These are the activations of a small neural network, seen along a few directions. Each row is one input.
Each table varies a few parts of the input and shows all the possible inputs, shuffled.
Descriptions start from the smaller parts, as in this example, which fits no table here: one of 2 separate values, together with either a single point or one of 9 places around a ring or (one of 4 places along a line, together with one of 8 places around a ring).
Shared parts are said once, and a part with two or three values counts as separate values.

Other details of the inputs shift rows strongly along two fixed directions, in all tables alike. That doesn't count.

Rows:
x1: [-24  70 -60  11 -54  42   9 -12  25 -29   6 -33]
x2: [-22  -4 -15 -27   2 -29  83  22 -33 -39  40  -1]
x3: [  4  26  -4 -27  -4 -40  92  46 -38 -35  27   3]
x4: [  8  19  26  21  39  43 -77 -46   6  25 -13  20]
x5: [-24  69 -46   8   3  61  14 -31  -8 -31  48 -23]
x6: [ 14  11  16  26  39  43 -71 -54  15  29 -14  25]
x7: [  0 -13   3  37   3  47 -90 -23  29  20 -46  -7]
x8: [  1 -20   2   9  12  41 -87 -47  25  28 -31 -13]
x9: [-17  94 -46  16  -4  45  22 -24  -7 -38   6 -14]
x10: [ 13 -11  -6 -41 -23 -27  85  37  10 -31  48 -36]
x11: [ 40 -65  30 -10 -16 -64   7  29  24  34 -31  35]
x12: [  8  17  -9  36  31  25 -64 -58  -2  34 -48  33]
x13: [  4  -5  18  42  -3  47 -80 -26  25  28 -44  -9]
x14: [-15  -3   5 -28  -9 -28  66  40 -16 -24  62 -35]
x15: [ -7   6  10  21  46  47 -85 -38   3  30 -18  18]
x16: [ 41 -90  25   3  -7 -44   7  19  11  30 -21  20]
x17: [ -8  18  -5  30   3  25 -80 -26   6  24 -57  24]
x18: [-10   9  -6  24  -8  29 -87 -20  34  28 -53   7]
x19: [ -9  -8 -32 -36 -52 -36  76  56  -5 -31  24 -15]
x20: [ 32 -93  25  -5  -7 -40  -5  28   3  24 -23  16]
x21: [-22  53 -48  -3 -25  56   8 -28  21 -32  31 -58]
x22: [  2  22  -5 -25 -38 -43  85  55 -26 -36  20   2]
x23: [ 18 -61  38 -12 -14 -55   0  40   8  41 -31  25]
x24: [  7 -56  53  -4  36 -50  12  10 -21  31 -12  39]
x25: [-27  57 -44   9 -12  46   1 -33  11 -34  52 -47]
x26: [-34  93 -37  17  -3  48  18 -12 -24 -30   5 -23]
x27: [ 37 -74  56 -28  13 -45  -3  21  12  30  -8   6]
x28: [ 28 -64  55 -16  26 -53 -11  13   1  26  12  16]
x29: [ -9   4 -30 -28 -39 -40  83  48 -34 -35  20   3]
x30: [ 35 -72  44 -12  26 -55  -5   5  11  30  13  19]
x31: [-37  87 -51  10   2  47  11  -7 -20 -39   4 -19]
x32: [ 14  22   1  36  -3  21 -68 -43  18  25 -55  29]
x33: [ 25 -62  20 -13  29 -57   8  14 -33  31 -30  50]
x34: [-31  81 -32  15   4  46  24 -36   4 -46  25 -19]
x35: [ 23  -7   8  42  -5  40 -74 -38  41  21 -44   0]
x36: [-11   8   4 -30   4 -15  80  45 -35 -21  60 -11]
x37: [-22  10   9  28  43  32 -73 -46   4  18 -33  20]
x38: [-10  17  -9 -21 -37 -38  86  58 -33 -25  19  -2]
x39: [-37  53 -45   0 -12  50  -7 -24   1 -42  47 -51]
x40: [ -5  20  28  29  37  27 -67 -54   8  16 -32  24]
x41: [-18 -10  -8 -33  -1 -30  57  45 -13 -31  61 -31]
x42: [-33  63 -26  -2 -22  62   3 -10  13 -29  26 -67]
x43: [ 23 -73  31 -21  36 -37  -3  10 -24  33   7  41]
x44: [ 41 -73  50  -2  -4 -42  -1  32  11  21 -22  15]
x45: [-11 -18 -10 -47 -14 -21  67  54  -3 -29  42 -42]
x46: [-24  85 -36   9 -50  42   3   1  24 -38   1 -34]
x47: [ 20 -72  34  -5  35 -59  18  -6 -14  30  -9  49]
x48: [ 32 -62  18  -5  -6 -65  13  15 -13  35 -31  52]
Description of these inputs: one of 6 places around a ring, together with one of 8 places around a ring.
Changing only the place on the ring of 6 turns x46 into x19. The same change can be made to x44. Which row results?
Answer: x20
Changing only the place on the ring of 6 turns x26 into x33. The same change can be made to x36. Which row results?
Answer: x43
Which other rows does x45 become when the place on the ring of 8 takes its other values? List them by row number.
Answer: x7, x15, x17, x18, x31, x37, x41

Rows:
x49: [ 23 -49  47  21  14 -31 -54  -8  13  43 -41  36]
x50: [-24  46 -23 -11  35  13  74   1 -37 -40  72  -3]
x51: [-22  28 -28 -27 -21   0  52  19  -3 -28  32 -35]
x52: [-26  54   0   0  54  27  -7 -44 -38 -15  19   7]
x53: [-15  55 -31  26 -20  52 -43 -44  19 -13  -9 -11]
x54: [  6 -11   4  -5 -11  -4  44  21  -3 -15  31 -23]
x55: [  1 -13  25  15  21  20 -82 -32  24  31 -41  13]
x56: [-35 101 -28  28  39  72 -36 -61 -41 -18  -6   6]
x57: [ -7 -16 -13  -9 -20 -38  52  30  -9 -23  19  -2]
x58: [-22  29 -18  16  -3  59 -47 -30  10   0   1 -22]
x59: [ 11  -9 -16 -25 -28 -30  79  45 -16 -28  17   0]
x60: [-17  30 -37 -18 -17   6  40   7   4 -36  29 -31]
x61: [-22  19 -17 -14 -15   8  54  35 -11 -42  44 -41]
x62: [  9  -7  30  18  19  20 -78 -35  27  29 -40  14]
x63: [-12   6  -6 -14 -23 -20  32  31  -5 -19  20  -4]
x64: [ 32 -61  31   9  19  -6 -57 -21  14  41 -26  25]
x65: [ 31 -44  25  18  13 -15 -77 -35  20  52 -46  36]
x66: [ 19 -55  29 -20  14 -33  -5  29  -3  25   3   7]
x67: [ -7  14   0  -8   5   8 -18  -3  12   1  -3 -15]
x68: [ 25 -59  26  23  21 -19 -58 -14   6  44 -62  42]
x69: [-32  69 -31  -4  21   5  76  -3 -35 -44  60   8]
x70: [-17  45 -34  16 -27  24  14 -15   7 -33  13 -24]
x71: [ 35 -87  51 -27  11 -61  26  47  -7  25  12  22]
x72: [ 31 -49  26   0  21 -19 -48 -25  18  41 -34  23]
x73: [ 27 -58  22  10  14 -22 -50  -6   5  42 -52  45]
x74: [ 16 -26  16  33  19  29 -78 -44  19  30 -33   6]
x75: [-10  26  -7  -1 -13  18  31  19   0 -32  34 -34]
x76: [   9  -36   16   38   30   31 -100  -49   21   38  -41   13]
x77: [ 21 -42  30 -11  56 -60  48  20 -42  23   3  66]
x78: [-22  19 -15 -11 -27 -19  58  39 -11 -38  31 -22]
x79: [ 20 -42  22  14  17  -4 -76 -21   7  61 -60  35]
x80: [-36  80 -48  29  -9  86 -58 -59  28 -27  -8 -34]
x81: [ 15 -47  28  -3   7 -36   4  32 -10  19 -29  22]
x82: [-40  99 -27  40  51  86 -52 -86   0 -16   5   2]
x83: [ 19  -7  20  29   6  13 -87 -47  27  49 -43  24]
x84: [ 27 -54  37 -17   5 -39  12  13  10  22  -8  19]
x85: [  24 -102   47  -38   13  -80   32   42   -9   34   -9   32]
x86: [-19  48 -40  13 -19  31 -25 -25  14 -15   2 -16]
x87: [ -9  46 -11  11 -16  23 -25 -13  15  -6   1 -13]
x88: [-10  27 -27 -14 -21  10  43   3   5 -38  26 -26]
x89: [ 27 -25  27  23  21  23 -86 -41  25  51 -31  12]
x90: [ -9  39 -20  -2 -33   6  37   8   4 -27  26 -15]
x91: [-16  14 -34 -20 -21   8  58  27  -9 -43  51 -30]
x92: [  4  12  -3 -11 -20 -11  41  35  -7 -17   7   0]
x93: [ 11 -18  37  30  27  15 -83 -39  27  37 -48  13]
x94: [  6  -5  -3 -21 -19  -8  61  30  -4 -23  44 -20]
x95: [-15  32 -29  -6 -20  12  50   2   4 -46  25 -35]
x96: [-25  32 -35  -4 -18  15  41   4   2 -45  25 -33]
x97: [ 30 -79  23 -23  14 -49   8  26  -4  28   5  18]
x98: [-25  86 -24  41 -13  79 -80 -54  28  -9 -19 -18]
x99: [-13  88 -37  39 -15  89 -66 -55  22   0 -28 -22]
x100: [ -7  35 -18 -15 -16  16  36  21   1 -30  43 -38]
x101: [-37  58 -30  39 -16  61 -59 -47  16  -5 -18 -23]
x102: [-29  34 -16  21  -1  46 -38 -35  15  -5 -16 -25]
x103: [ 12  -9  22  39   5  14 -71 -42  23  35 -42  19]
x104: [  5  -8 -24 -29 -23 -37  73  49 -18 -23  18  -3]
x105: [ -4 -19 -10 -34 -14 -22  61  43 -14 -13  42 -23]
x106: [-23  39 -24  28 -11  48 -35 -23   5  -1 -29 -13]
x107: [ 30 -49  47   4  28 -24 -64 -16  22  52 -40  27]
x108: [ -3   1  -7 -24 -20 -20  57  50 -17 -21  12  -2]
x109: [ 15  -4 -20 -27 -26 -33  76  43 -15 -23  19  -6]
x110: [  1 -16  -3   8  -6  -7 -28 -12   8  11 -15  18]
x111: [-13  20 -15 -22 -23 -21  43  34  -4 -23  25 -18]
x112: [ 14 -22  -9 -29 -13 -23  60  33  -9 -17  42 -17]
x113: [  41 -101   59  -25   11  -89   50   41   -3   29   -6   28]
x114: [-13   7 -17 -18 -25 -20  36  24  -7  -7  20 -11]
x115: [ 18 -94  36 -25   7 -66  42  50 -18  23  11  13]
x116: [ 44 -83  48 -32  11 -75  30  31   4  36  -7  26]
x117: [-37  85 -21  18  35  45 -21 -53 -38 -21  19   9]
x118: [ -9   0 -16 -20 -23 -13  51  36 -17 -15   8  -3]
x119: [ 17 -46  51   3  80 -19 -45 -32 -41  43  -5  51]
x120: [ -4  45 -23 -16 -28   2  53  34  -9 -32  19 -20]
x121: [-32  46 -32   3 -29  25   8  -5   1 -22  16 -20]
x122: [-13  10  -6 -14  -9  13  19  23  -4 -21  31 -24]
x123: [ 16 -12  31  37  19  19 -84 -28  15  40 -65  27]
x124: [ -7  50 -28  -2 -32  25  43  12  -2 -32  13 -19]
x125: [ -3  36 -13  24 -17  33  -5 -13   6  -9 -19 -10]
x126: [ 38 -83  30 -16   0 -76  49  46 -17  18 -17  32]
x127: [-23  22 -11 -15 -11  -1  46  24  -1 -35  23 -34]
x128: [ 39 -87  43 -33  11 -83  28  59 -16  39 -23  41]
Describe the family of inputs behind these rows.
Answer: one of 4 places along a line, together with either one of 2 separate values or (one of 3 separate values, together with one of 6 places around a ring)
Changing only the place on the line of 4 turns x103 into x125. The same change can be made to x117. Which row results?
Answer: x56
Changing only the place on the line of 4 turns x90 into x84. The same change can be made to x70. Which row results?
Answer: x95
Changing only the place on the line of 4 turns x57 into x68. The same change can be made to x110. Which row results?
Answer: x73
Which other rows does x54 become when the choice among 3 separate values takes its other values? List them by row number.
Answer: x89, x94
Which other rows does x118 become when the place on the ring of 6 takes its other values? List them by row number.
Answer: x59, x73, x92, x108, x124
Which other rows does x117 become when the choice among 2 separate values takes its other values? List them by row number.
Answer: x69

Rows:
x129: [-17  62 -45   1 -20  43  16 -15  13 -37  29 -31]
x130: [ 31 -77  32   3  13 -43 -31   6  -3  51 -45  49]
x131: [ 13 -37   9  16  13   3 -52 -29  16  34 -22  26]
x132: [ 21 -44  30 -23  50 -62  89  26 -48  -4  34  36]
x133: [ 12 -15  14  14  18  17 -64 -32  16  31 -22   1]
x134: [-35  47 -13 -20  29 -11  46   8 -49 -26  44  11]
x135: [-27  52 -21  16  -4  61 -48 -29  19  -6 -13 -30]
x136: [ -2  14 -21 -27 -29 -22  72  25  -5 -35  26 -15]
x137: [-36  73 -28   8 -20  48  10  -1  11 -40  24 -51]
x138: [ 18 -15  29  23   3   4 -51 -19  12  40 -42  25]
x139: [ 28 -39  20   1   7 -28 -20   8   0  41 -34  28]
x140: [-24  20 -35 -27 -34 -13  92  58 -20 -58  40 -29]
x141: [  8 -72  23 -27   0 -56  38  47 -17  11   6   8]
x142: [-11  57 -25  14 -13  45 -10 -25  21 -25  18 -21]
x143: [-10  40   2  31   0  48 -64 -25  16   2 -30  -7]
x144: [ 12  -1  18  26   6  10 -61 -41  24  24 -36  14]
x145: [  6   2  17  21  12  24 -56 -27  17  19  -8  -5]
x146: [ 15 -26  17  -9   0 -13 -11  17  -1  15 -24  11]
x147: [-23  33 -36  -8 -21  30  32   4  -7 -35  41 -42]
x148: [ 22 -75  13 -32 -10 -84  74  46 -16   1  10  22]
Describe the family of inputs behind these rows.
Answer: either one of 2 separate values or (one of 3 separate values, together with one of 6 places around a ring)
Which other rows belong to the same alternative as x132? List them by row number.
Answer: x134
